Each row below holds a small network's activations on one input, seen along a few directions.
In each table, some parts of the input vary, and every possible input appears once, in random order.
A made-up example of a description, with smaller parts first: one of 8 places around a ring, together with either a single point or one of 11 places along a line or (one of 3 separate values, together with one of 4 places along a line).
Shared parts are said once, and a part with two or three values counts as separate values.
(in the rows, 128 means zero)

Other details of the inputs shift rows strongly along two fixed directions, in all tables alike. That doesn't count.

A family of inputs:
r1: [105 109  98 138 202 150 151 118 123 156 172]
r2: [178 126 156 147  99 101 133 151 128  94 128]
r3: [113 112 102 125 189 195 150 143 113 146 160]
r4: [ 90 132 136 128  74  92  99  97 126 128  78]
r5: [213 137 148 140 107 121 141 162 134  77 144]
r6: [ 88 124 138 117  75 107 103  97 128 128  88]
r7: [ 79 140 125 119  74  92  95 115 132 131  86]
r8: [ 66 134 125 100 138  96 124  92 134 166 105]
r9: [ 65 144 116 125 127 110 103  94 145 152 123]
r10: [ 81 135 134 109  60  97  85 106 136 129  79]
r11: [ 77 146  91 116 138 144 128  98 107 204 132]
r12: [119 115 103 127 184 195 150 129 103 140 156]
r13: [217 134 150 139 111 126 129 165 139  82 138]
r14: [212 121 163 152 116 115 131 168 129  89 138]
r15: [208 122 162 151 113 112 136 170 129  87 142]
r16: [113 122  91 126 189 191 159 142 122 142 155]
r17: [ 86 129 126 118  84 106 108 108 148 134  83]
r18: [110 116 100 125 182 188 159 140 110 140 165]
r19: [214 132 148 146 126  89 122 151 135  87 168]
r20: [115 102 113 130 187 188 156 142 117 146 157]
r21: [179 118 163 133  93 112 128 156 135  94 134]
r22: [ 80 137 121 122  87 103  95 113 131 137  86]
r23: [ 71 144 136 117 137 109 120  96 147 161 116]
r24: [ 68 131 124 133 134 111 114  94 148 156 125]
r25: [219 120 159 132 133  79 139 147 129  94 156]
r26: [124 124  94 130 188 195 154 126 110 137 149]
r27: [112 115  99 131 184 182 171 133 123 141 152]
r28: [120 122 104 137 182 176 142 141 110 141 144]
r29: [186 126 153 137 100 116 126 146 142  94 118]
r30: [ 91 132 126 119  81 109 109  93 136 128  81]
r31: [112 123  93 132 201 189 167 122  99 208 174]
r32: [ 92 140 124 125  84 105  98 101 120 128  85]
r33: [219 145 166 122 137  91 133 155 132  96 153]
r34: [ 79 133 129 114  67  92 107 106 150 130  78]
r35: [ 67 134  99  97 136  93 113  89 124 157 114]
r36: [ 78 143 124 122  70  88 102 108 128 128  86]
r37: [213 156 174 138 132 100 127 154 145  96 158]
r38: [125 110 111 143 194 182 154 143 112 144 150]
r39: [184 138 145 133  94 115 116 145 139  92 115]
r40: [112 114 102 124 184 190 154 146 113 142 163]
r41: [212 115 169 141 110 125 131 164 131  86 142]
r42: [ 83 124 137 116  75 101 114 111 134 128  98]
Each input here is: one of 2 separate values, together with either a single point or one of 5 places around a ring or (one of 3 separate values, together with one of 5 places along a line).
The inputs of r32 and r4 match in every part but the choice among 2 separate values. If r19 is changed in the same way as r32 into r4, which row does it become?
Answer: r1
The inputs of r25 and r35 match in every part but the choice among 2 separate values. If r27 is changed in the same way as r25 into r35, which row does it become?
Answer: r5
Which other rows does r30 become when the choice among 3 separate values takes its other values? List them by row number.
Answer: r4, r6

A family of inputs:
r43: [200 131 159 131 150 122 156 139 146 117 161]
r44: [143 130 138 124  68  72 109 128 134  76  95]
r45: [125 145 132 119 130 120 132 113 147 143 145]
r46: [186 136 140 145 156 117 133 163 144 106 167]
r47: [130 147 134 112  45 104  98 131 133 120  96]
r48: [ 41 138 112 119 154 126 138 103 144 174 124]
r49: [154 134 134 131 178 146 159 131 136 141 171]
r50: [140 133 138 127 118  84 118 114 134 133 137]
r51: [134 125 133 116 124 159 136 144 115 130 127]
r52: [138 141 130 115  84 106 107 136 143  84 112]
r53: [ 93 105 107 140 169 184 157 126  98 165 146]
r54: [166 117 106 134 168 162 155 154 117  95 167]
r55: [134 117 143 123 120 123 120 133 147  95 107]
r56: [212 108 176 159 134 129 131 165 137  67 158]
r57: [ 94 124  94 122 187 151 141 109 123 171 167]
r58: [177 100 125 150 164 173 170 154 105 136 157]
r59: [205 110 141 163 149 131 152 164 122  78 163]
r60: [101 139  95 120 193 148 135 113  90 178 156]
r61: [126 161 135 126  55  99  95  99 142 121  59]
r62: [166 102 135 154 176 158 157 151 118  98 166]
r63: [125 122 132 125 160 121 133 115 127 146 154]
r64: [ 51 145 115 115 128 116 126 104 151 166 123]
r65: [112 131 148 136  50  92  92 119 131 131  87]
r66: [136 108 133 139 117 109 132 125 133 104 115]
r67: [140 139 127 118 141 104 120 114 106 150 132]
r68: [141 116 128 118  99 127 140 132 115 129 108]
r69: [203 122 146 146 142 165 144 175 119 108 154]
r70: [136 130 146 141  43  80 107 125 122 121  94]
r71: [171 122 118 129 176 165 154 164 123  88 157]
r72: [ 33 117 113 110 147 152 114 103 137 138 101]
r73: [131 118 114 144 134 135 133 133 127 113 145]
r74: [142 135 159 128  68  80  92 135 153  74  92]
r75: [ 71 155  79 133 160 185 130 101 115 167 109]
r76: [137 132 149 105  66  79 106 126 149  79  79]
r77: [105 122  91 114 197 145 147 107 115 176 150]
r78: [ 71 132 131 101  90 107 102 109 140 107  85]
r79: [201 119 131 140 134 153 160 169 103 110 155]
r80: [ 75 138 138 116 114  92 126 104 157 153 101]
r81: [123 104 113 152 193 175 149 142 124 123 163]
r82: [130 129 121 129 122 163 123 144 126 138 133]
r83: [ 46 123  85 128 120 154 127 102 111 182 116]
r84: [ 64 145 113 108 140 109 107  89 100 178 117]
r85: [144 116 163 137  72  79 102 124 153  89  93]
r86: [137 121 138 123  98 130 134 135 110 124 116]
r87: [ 72 158  74 131 154 191 124 102 120 168 119]
r88: [ 79 124 113 129 196 147 140 127 133 156 147]
r89: [212 119 171 143 125 153 137 174 123  94 148]
r90: [189 144 126 133 165 131 133 144 100 135 178]
r91: [159 167 158 138  55 100  94 117 137  99  79]
r92: [213 131 150 135 157 110 138 148 119 113 170]
r93: [ 88 126 123 111 119  89 114  88 139 157 112]
r94: [145 129 148 137 184 146 163 148 138 133 169]
r95: [131 134 147 137  46  98  91 126 136 124 103]
r96: [111 132 135 102  58 106 110 119 133 132  75]
r97: [ 45 126 100 117 170 125 126 104 142 170 112]
r98: [139 124 152 119  71  79 108 125 135  76  96]
r99: [ 58 104  81 108 172 157 150 105 119 141 113]
r100: [ 79 142 142 109 113 102 120  90 147 155 114]
r101: [214 118 154 160 130 132 129 168 139  74 167]
r102: [139 137 148 126  69  95  90 133 154  83 104]
r103: [133 125 105 126 122 156 143 140 109 138 140]
r104: [129 140 140 135 125  86 113 135 147 121 124]
r105: [ 50 131  90 103 123 159 126 112 114 171 101]
r106: [ 53 113 116 122 102 135 113  98 127 171  86]
r107: [137 106 116 128 181 198 157 150 117 149 143]
r108: [196 110 161 155 141 162 144 166 115 112 160]
r109: [100 129  87 117 196 144 142 110 109 176 157]
r110: [145 149 128 118  97  75 102 113 132 134 128]
The inputs of r89 and r107 match in every part but one. If r56 is changed in the same way as r89 into r107, which row does it become?
Answer: r85
The inputs of r93 and r50 match in every part but one. If r106 is changed in the same way as r93 into r50, which row does it become?
Answer: r65
What do these inputs look like to the network?
Answer: one of 4 places along a line, together with either a single point or one of 6 places along a line or (one of 2 separate values, together with one of 5 places around a ring)
A walk changes only the place on the ring of 5. It starts at r98 and steps to r78. List the rest of the walk in order.
Answer: r72, r56, r62
Which other rows does r52 become when the place on the ring of 5 takes its other values? List them by row number.
Answer: r54, r73, r101, r102
A walk changes only the place on the line of 4. It starts at r97 and steps to r88. List the rest of the walk in order.
Answer: r104, r46

A family of inputs:
r111: [ 79 133 107 107 140 113 105 103 136 148 121]
r112: [100 135 143 121  75  66 108 103 129 142 120]
r113: [147  96 128 160 185 192 167 158 110 129 156]
r114: [ 95 122  93 109 196 205 154 144 108 134 141]
r115: [109 146 130 114  93  61  99 101 143 117  93]
r116: [150  96 151 157 108 132 122 141 120 110 125]
r117: [ 85 133 133 120  99  85 112 119 135 163 121]
r118: [122 101 114 149 154 164 128 140 117 103 138]
r119: [194 122 150 141 154 112 151 145 122 124 155]
r120: [ 84 150  79 125 109 147 111 107 119 149 105]
r121: [237 150 197 158 112 102 130 158 159  98 152]
r122: [162 142 145 127  99  77 114 132 135  91 148]
r123: [249 122 184 142 103  81 122 163 133  95 158]
r124: [192 134 174 128  89  56 122 119 131 106 113]
r125: [220 131 126 157 142 172 156 164 101 126 170]
r126: [147 160 150 137 141 122 118 129 163 112 135]
r127: [140 131  74 125 228 236 165 149  96 145 175]
r128: [127 126  99 126 180 205 156 133  96 169 150]
r129: [ 80 104 126 112 100 139 141 120 142 140 103]
r130: [ 46 110  93 104 135 165 144 114 146 137 106]
r131: [ 67 121 123 100 113 149 130 116 114 157  95]
r132: [ 74 143 115 112 107  86 103 115 143 141 117]
r133: [112 142 131 108 102  66 103  90 138 113  89]
r134: [ 53 123 109 132 109 135 110 110 135 122  85]
What do these inputs look like to the network?
Answer: one of 2 separate values, together with either a single point or one of 5 places along a line or one of 6 places along a line
The inputs of r115 and r119 match in every part but the choice among 2 separate values. If r126 is changed in the same way as r115 into r119, which row does it become?
Answer: r121
Which other rows does r115 become when the place on the line of 5 takes its other values? List them by row number.
Answer: r111, r122, r132, r133
Which other rows does r112 become when the place on the line of 5 takes its other values? List them by row number.
Answer: r117, r119, r123, r124
A walk changes only the place on the line of 6. It starts at r125 and steps to r128. List the rest of the walk in order.
Answer: r131, r129, r113, r116

A family of inputs:
r135: [147 149 134 126  90  71 109 117 133 119 111]
r136: [141 125 113 139 154 166 144 139 114 137 152]
r137: [ 86 129 107 126 142 156 131 111 114 155 117]
r138: [ 58 116 101 110 153 152 135 113 126 153 118]
r139: [128 132 123 132 109 129 120 128 125 133 124]
r140: [131 111 117 138 167 162 146 146 126 125 154]
r141: [146 115 126 143 160 156 148 145 124 116 156]
r142: [ 90 124 100 126 152 163 133 125 114 158 136]
r143: [138 117 128 140 143 144 139 139 129 115 145]
r144: [133 123 135 124 115 121 131 130 135 113 121]
r145: [ 72 112 101 126 164 161 137 123 123 149 135]
r146: [198 139 156 138 135 120 141 151 130 121 161]
r147: [ 84 128 101 116 141 156 137 112 118 158 121]
r148: [119 139 129 114 100  85 104 102 128 141 113]
r149: [204 150 141 137 146 140 131 159 135  91 158]
r150: [139 126 116 125 147 157 145 137 118 136 140]
r151: [126 138 156 125  96  82 115 120 150 125 119]
r152: [128 122 136 131 116 121 122 128 134 112 113]
r153: [155 138 145 137 131 128 131 132 138 142 138]
r154: [193 143 155 135 134 116 123 156 152  67 146]
r155: [117 126 108 136 152 165 141 129 112 146 145]
r156: [117 133 141 115  88  65  99 101 142 120 105]
r157: [192 121 157 144 121 123 134 152 132  85 135]
r158: [144 112 126 137 165 158 145 145 124 118 143]
r159: [ 64 118 105 112 138 141 130 113 131 148 112]
r160: [145 121 136 128 129 131 139 137 130 110 132]
r161: [128 130 123 131 127 143 129 124 119 134 121]
r162: [154 123 122 137 156 163 142 145 114 130 144]
r163: [146 124 117 137 162 168 145 140 113 135 144]
r164: [ 53 126  90 119 137 155 123 106 117 172 117]
r165: [155 149 165 124  57  53  96 122 134 118 105]
r166: [114 118 122 133 133 135 129 130 132 124 131]
r167: [190 125 140 141 141 148 139 158 115 110 146]
r168: [134 126 118 122 143 152 139 138 117 136 136]
r169: [184 129 164 146 134 118 136 147 150 112 147]
r170: [145 120 133 126 130 131 137 139 133 111 132]
r171: [ 37 117 100 115 147 148 123 102 125 158 102]
r172: [ 80 141 121 116  91  62 102  93 145 130  89]
r173: [ 90 134 142 114  74  61  94  96 138 131  96]
r174: [144 141 171 125  60  44  96 122 145 106 101]
r175: [173 129 137 129 117 131 134 149 124 114 135]
r176: [ 94 120 121 128 138 141 130 116 126 132 115]
r177: [123 132 122 121 119 137 132 124 120 136 122]
r178: [ 89 142 130 111  76  76  94  93 126 150  98]
The inputs of r157 and r161 match in every part but one. If r143 is changed in the same way as r157 into r161, which row does it become?
Answer: r136
The inputs of r176 and r137 match in every part but one. If r169 is changed in the same way as r176 into r137, which row does it become?
Answer: r153
What do these inputs look like to the network?
Answer: one of 2 separate values, together with either a single point or one of 6 places along a line or (one of 3 separate values, together with one of 5 places along a line)
Which other rows does r171 become when the choice among 3 separate values takes its other values? List them by row number.
Answer: r138, r145
Which other rows does r177 become when the place on the line of 5 takes its other values? List them by row number.
Answer: r147, r150, r168, r175
